Each row below is a small network's average activation on inputs in which a field has the value named, seen along a few directions.
Values that are neighbours, or in one group, have similar rows; names and order tell nothing.
In the rows, zero is written as 500.
Strong random noise was added to every row along 19 fixed directions; ignore it. To show where, here is one row again and again, with new noise each time:
[238 442 388 554 483 436 171 469 406 466 729 504 298 518 441 568 266 535
 295 297 509 532 767 464 487 284 381 608 330]
[495 688 357 475 186 469 500 512 350 550 330 391 633 503 536 565 428 468
 459 532 461 584 507 440 165 561 618 475 476]
[634 458 407 446 718 783 542 646 357 323 431 532 707 711 672 353 515 677
 362 459 441 566 255 677 322 632 667 430 450]
[429 705 553 466 252 506 646 614 603 573 594 442 427 466 477 317 362 576
 237 827 405 367 565 419 341 527 522 292 519]
[407 443 540 454 600 336 488 389 625 628 389 535 513 413 529 154 533 461
 670 433 514 667 413 393 232 530 523 520 471]
[271 514 360 450 539 429 571 375 714 478 362 536 570 619 340 411 471 375
 426 392 525 633 625 677 479 803 557 563 498]
[480 596 581 586 485 486 652 463 458 457 573 486 524 451 524 639 491 586
 698 543 263 344 536 477 592 584 171 753 669]
[482 694 436 628 378 537 474 721 670 433 732 289 493 632 460 752 635 501
 391 559 473 599 569 737 409 546 745 596 516]
[530 498 296 792 548 643 212 422 582 550 654 513 607 515 454 416 502 512
 303 480 413 559 424 512 501 361 347 430 652]
[454 564 444 749 462 457 450 454 793 298 550 563 205 481 482 563 657 293
 556 513 407 346 563 723 538 497 511 362 487]
[404 608 507 418 451 368 348 613 554 625 472 561 431 641 487 478 678 472
 397 554 445 591 328 531 334 323 752 599 591]
[345 227 697 542 553 330 542 323 545 480 614 555 489 434 395 433 467 570
 561 677 595 454 553 557 401 447 498 407 463]
[397 502 544  32 735 496 536 511 563 336 573 412 371 882 551 562 650 420
 422 390 504 715 432 516 512 524 724 350 517]
[494 662 427 599 551 490 380 600 439 446 375 695 489 456 543 353 556 591
 369 465 457 536 411 684 465 428 686 557 525]
[485 650 360 360 462 620 547 549 431 468 235 541 529 562 509 464 455 542
 383 374 207 467 426 494 506 460 498 640 611]
[524 494 593 485 587 533 619 409 582 413 478 525 376 260 453 384 402 576
 506 512 520 471 551 428 546 513 429 374 437]
[476 240 562 610 600 551 653 624 649 444 649 326 401 491 448 485 395 530
 562 465 645 499 535 450 335 532 441 393 342]
[438 571 653 510 346 318 710 471 304 339 491 474 529 285 344 480 428 773
 552 735 508 506 655 640 655 356 682 468 535]
[503 578 497 436 282 471 492 654 346 570 512 518 342 441 525 506 520 561
 377 539 489 482 419 364 314 245 628 333 476]
[416 480 409 671 496 244  77 537 369 579 656 511 522 812 579 322 527 400
 499 633 588 558 411 481 490 202 518 493 527]
[432 725 529 560 371 447 640 641 536 761 668 522 578 401 409 588 541 574
 305 574 551 574 534 380 444 547 372 450 815]


Values of F:
f5: [534 362 529 437 588 568 450 574 589 495 608 333 654 658 575 644 503 425
 440 446 520 521 578 632 419 536 643 521 425]
f7: [744 463 431 471 536 631 430 390 450 510 456 327 563 451 645 451 401 395
 649 427 554 543 441 225 422 542 334 400 331]
f12: [535 472 532 446 528 506 396 384 520 583 679 477 557 186 516 361 485 586
 508 357 644 678 710 496 598 478 581 429 314]
f2: [483 344 558 453 424 445 530 457 504 570 370 385 537 326 409 617 406 475
 454 443 525 521 601 399 368 275 584 407 529]
f18: [459 672 344 602 519 535 336 392 608 502 507 611 437 484 477 453 691 395
 476 375 462 642 458 559 581 563 531 495 575]
f16: [551 454 475 653 384 661 547 583 436 471 526 481 462 559 414 673 439 555
 323 668 477 342 421 428 528 375 385 368 645]
f19: [467 467 429 427 585 565 388 595 556 462 481 462 408 633 541 530 504 436
 360 329 519 632 436 413 357 360 579 385 559]
f1: [567 286 465 512 730 633 333 394 510 380 507 577 291 552 518 619 635 380
 618 277 511 505 355 450 621 394 404 470 452]
f14: [567 501 463 412 539 569 413 514 531 464 710 357 343 471 442 381 517 585
 594 487 673 693 388 348 576 480 576 507 243]
f9: [477 473 542 697 556 516 578 605 628 310 287 443 415 317 365 545 336 600
 435 524 572 505 615 647 495 480 677 482 502]
f4: [280 491 494 681 284 399 642 674 386 534 588 509 535 515 387 536 433 616
 454 536 538 478 654 622 409 501 539 513 592]
f6: [676 402 637 561 527 476 588 550 352 523 600 347 606 472 375 537 466 675
 728 699 692 540 360 401 678 507 472 626 407]
f10: [561 276 490 362 594 480 574 246 494 516 280 423 618 400 352 504 549 483
 726 370 579 716 422 395 595 432 502 457 568]
f3: [652 363 460 447 438 644 488 562 568 612 500 568 453 504 552 497 578 408
 465 430 552 366 434 507 603 518 588 479 291]
f20: [532 582 362 665 409 604 494 380 671 543 566 637 464 137 461 213 678 532
 370 398 374 599 553 657 420 461 615 193 558]
f8: [568 463 393 496 511 642 536 596 374 493 317 615 598 519 483 404 523 659
 351 518 620 578 282 553 325 537 687 380 486]
f11: [428 313 469 396 635 556 484 477 422 483 505 602 531 700 527 487 609 465
 577 342 457 528 449 592 568 561 517 560 477]
f15: [548 309 450 588 628 631 530 419 605 549 361 598 537 327 612 260 335 450
 539 286 326 286 642 478 594 529 217 590 451]
f17: [570 456 431 549 515 572 504 298 605 482 425 426 585 435 524 247 349 449
 545 556 452 482 551 404 549 646 310 400 483]
f13: [508 437 511 479 643 491 481 440 647 581 458 415 557 395 409 280 435 496
 569 418 503 632 533 372 623 425 409 472 590]
Each value of F is a pair of two hidden parts, and every pair occurs once (5 first parts, 4 second parts).
f5 and f3 share the first part; f5 and f7 share the second. Which value has the first part of f7 and the second part of f3?
Answer: f15
f19 and f18 share the first part; f19 and f17 share the second. Which value has the first part of f17 and the second part of f18?
Answer: f1
f4 and f12 share the first part; f4 and f11 share the second. Which value has the first part of f11 and the second part of f12?
Answer: f13
f14 and f2 share the first part; f14 and f10 share the second. Which value has the first part of f10 and the second part of f2?
Answer: f20

Values of P:
p12: [534 568 694 445 741 447 573 441 440 190 225 524 542 568 630 669 465 540
 635 635 560 506 405 574 371 633 597 544 615]
p17: [696 493 304 531 292 767 548 485 470 519 391 650 373 475 424 585 507 415
 420 502 508 255 293 391 658 645 333 358 343]
p10: [322 388 408 499 438 423 490 618 549 516 362 384 375 619 274 505 413 558
 566 465 619 662 370 444 200 517 647 710 368]
p5: [262 434 716 411 464 330 805 711 552 453 512 421 471 525 489 370 228 562
 440 617 623 409 795 590 339 691 624 438 368]
p7: [680 537 510 508 628 558 434 415 558 682 375 608 739 275 623 415 454 454
 440 430 633 497 498 441 476 624 446 559 461]
p18: [552 335 528 491 690 650 635 439 576 389 454 554 597 443 566 416 507 483
 405 388 516 444 607 661 612 583 545 301 495]
p16: [421 471 458 729 524 580 476 659 468 404 427 718 481 592 488 662 438 527
 304 497 569 328 498 711 461 646 463 505 560]
p11: [428 657 519 419 481 318 522 558 466 484 788 447 494 534 520 414 618 577
 547 532 510 693 627 611 609 516 604 553 481]
p14: [943 568 482 743 518 708 318 628 373 436 473 330 757 516 676 902 548 382
 567 578 639 383 457 637 634 490 593 565 376]
p9: [488 385 423 485 482 600 506 454 286 517 549 473 558 592 411 587 430 559
 579 418 532 514 457 400 621 530 303 623 459]
p20: [628 693 467 379 569 674 349 596 573 588 564 543 424 594 648 508 642 412
 241 454 296 454 381 427 484 388 526 455 597]
p13: [447 630 546 392 646 293 625 582 517 299 517 339 304 719 514 418 461 492
 834 530 553 586 535 476 728 683 471 739 379]
p15: [577 487 366 634 431 594 366 403 470 499 676 432 605 509 567 223 630 567
 626 572 436 674 365 519 415 440 521 356 477]
p4: [510 355 511 807 253 502 628 437 568 513 593 383 480 264 382 578 517 547
 737 589 419 344 508 501 407 437 397 612 384]
p19: [603 545 506 502 415 583 510 504 421 628 689 495 629 483 706 551 683 481
 517 431 270 460 533 519 438 454 422 485 653]
p3: [509 558 436 521 392 435 441 640 591 536 631 400 357 679 668 527 706 368
 730 429 309 461 446 467 440 354 476 624 528]
p8: [555 484 607 579 687 444 444 453 541 645 579 703 487 293 510 423 631 572
 575 410 521 516 343 406 543 429 307 521 660]
p1: [512 693 524 559 580 423 436 768 605 614 559 471 605 545 836 428 502 327
 468 340 554 536 668 604 230 671 611 500 438]
p2: [678 640 347 607 547 401  32 410 317 497 502 453 621 505 567 426 474 433
 535 540 729 688 463 482 649 357 598 525 337]
p6: [270 512 539 354 475 365 613 386 547 507 274 522 570 587 531 451 520 487
 589 463 299 583 533 606 192 667 606 673 637]
Each value of P is a pair of two hidden parts, and every pair occurs once (5 first parts, 4 second parts).
p20 and p1 share the first part; p20 and p11 share the second. Which value has the first part of p11 and the second part of p1?
Answer: p8
p12 and p15 share the first part; p12 and p3 share the second. Which value has the first part of p3 and the second part of p15?
Answer: p10
p9 and p18 share the first part; p9 and p2 share the second. Which value has the first part of p2 and the second part of p18?
Answer: p7
